A small network was shown many inputs. Here are its activations along a few directions, one row for each input.
In each table, some parts of the input vary, and every possible input appears once, in random order.
Descriptions start from the smaller parts, as in this example, which fits no table here: one of 3 separate values, together with either a single point or one of 9 places around a ring or (one of 5 places around a ring, together with one of 6 places along a line).
Shared parts are said once, and a part with two or three values counts as separate values.

Other details of the inputs shift rows strongly along two fixed directions, in all tables alike. That doesn't count.

Rows:
x1: [ -6  23 -23 -20  13  20   5  23  -8 -21  -4 -12  -3]
x2: [ -7  35 -11  32 -14 -39 -15  -9 -31  26 -11 -15  10]
x3: [  2 -28  16  -8  -9  20   6 -10  25  -3   2  14  -9]
x4: [ -6  23 -23 -19  12  20   4  24  -7 -21  -5 -11  -1]
x5: [ -3 -21  23  31 -20 -20  -1 -38   6  33   3  10  -1]
x6: [ -2  23 -20 -22   3  16  -2  24  -7 -22  -8 -13  -6]
x7: [ 10 -33  10 -12  -4  26   6   0  25 -10   6  17  -3]
x8: [ -5  17 -27 -42  20  43  12  35   2 -40  -1 -12 -12]
x9: [ 10 -36   8 -21   0  34  10   1  26 -16   9  14  -9]
x10: [ -6  30 -15  11  -7 -18  -7   0 -24   9  -7 -17   0]
x11: [  5 -21  44  23  -1 -46 -10 -24  13  26   1  16   8]
x12: [  2  20 -23  -8   4   4  -2  15 -19 -11   0 -15  -2]
x13: [  2 -34  12 -31  -1  42  13   1  34 -21   6  12 -20]
x14: [ -2 -31  13 -12   3  31  14  -7  28  -8   7  16  -8]
x15: [  4 -28  17  27 -14 -14   2 -33   4  26  10  10   1]
x16: [  9  27  -1  -2  19 -37 -16  21 -20  -5  -2 -10  11]
x17: [ -9  31 -16  22  -1 -22  -5  -1 -27  16  -7 -12  12]
x18: [  3 -25  36   1  16 -17  -1  -6  24   4   4  19   8]
x19: [ -9  32 -16  23  -2 -23  -6   0 -26  16  -8 -11  14]
x20: [  2  22 -22   0   0  -4  -5  12 -21  -5  -2 -14   3]
x21: [  6 -26  17  28 -16 -14  -2 -28   6  26   6  14   7]
Each input here is: one of 3 separate values, together with either a single point or one of 6 places along a line.
- The inputs of x2 and x19 match in every part but the choice among 3 separate values. If x10 is changed in the same way as x2 into x19, which row does it become? => x1
- Which other rows does x3 become when the choice among 3 separate values takes its other values? List them by row number. => x4, x20
- Which other rows does x8 become when the choice among 3 separate values takes its other values? List them by row number. => x13, x15

Rows:
x22: [-13 -54  20 -10 -12  60  28 -19  48  -9   7  25 -12]
x23: [ 11  -3  17  10 -10 -36 -13  -6  -5   8  -4  -2   4]
x24: [ 26 -41   6 -53  26  46   6  37  35 -49  19  18  -5]
x25: [ -2   4 -12 -29  20  43  10  24  19 -26  -7  11  -6]
x26: [ 13  34 -23  -5  16 -26 -17  31 -33 -13   3 -20  12]
x27: [-24  54 -36   3  -7   5  -2  15 -23   0 -16 -24   2]
x28: [ -1  49 -22 -12   3 -26 -13  10 -38  -6   2 -37 -26]
x29: [ -6 -37   9  -4   7  37  27 -15  25   1   9  15  -2]
x30: [ 10 -20  37  25 -23 -48 -13 -29   4  25  -6   8   3]
x31: [-17   7   5  18 -13   0  -3 -16   4  22 -10   3   3]
x32: [  2 -57  40 -19  22  30  16  -2  54 -12  14  36   3]
x33: [-24  55 -15 -11  18 -16  -1   8 -25  -3  -5 -32 -22]
x34: [ -5  -1  13  21  21 -24  -1  -4   0  16   9  10  22]
x35: [ -5   4   2 -34  30  21   7  32  17 -32  -2   3   2]
x36: [ -6 -16  17  42  -4 -17   7 -43   0  41   5  18  14]
x37: [-13  49 -14  -5  22 -24  -6  27 -22  -9 -13 -19  11]
x38: [ 18 -25  15  37 -20 -22 -11 -33   2  35   4  20   5]
x39: [  1  27 -47   1  -8   2   0  13 -40 -10   2 -31  -1]
x40: [ -4 -19  18 -56  24  44  15  30  45 -46  -7  13 -13]
x41: [-19  -7  -8  26  -6   2  16 -24  -6  19   3  -2   5]
x42: [-12  -9  22  38 -15 -20  -2 -34   6  42  -6  21   9]
x43: [-13 -12  43  29  -9 -43  -2 -32  14  31 -12  12   7]
x44: [  2 -22   6  46 -41 -17  -2 -41 -10  35   7   2   2]
x45: [ 15  -4 -13 -38  -3  38  -3  27   9 -30  -2   6 -13]
x46: [  9 -35   6  -9 -29  33   2 -11  27  -3   5  13 -13]
x47: [ 10  -5 -14 -36 -11  43  -5  23  13 -29  -3  -3 -16]
x48: [  9  32 -44   2   1  -3   0  15 -44  -5   2 -30   3]
x49: [ 11  39 -22  -5  11 -30 -18  30 -35 -13  -3 -23  10]
x50: [ 13  37 -39  -1   4  -6  -8  16 -41  -8   0 -21   4]
x51: [ 14 -25  33  30 -15 -46 -13 -27   2  28   4  12  10]
- The inputs of x41 and x39 match in every part but one. If x31 is changed in the same way as x41 into x39, which row does it become? => x47
- What do these inputs look like to the network? => one of 2 separate values, together with either a single point or one of 6 places along a line or one of 8 places around a ring
- Which other rows does x46 become when the choice among 2 separate values takes its other values? List them by row number. => x27
- Which other rows does x51 become when the place on the line of 6 takes its other values? List them by row number. => x23, x24, x26, x30, x49
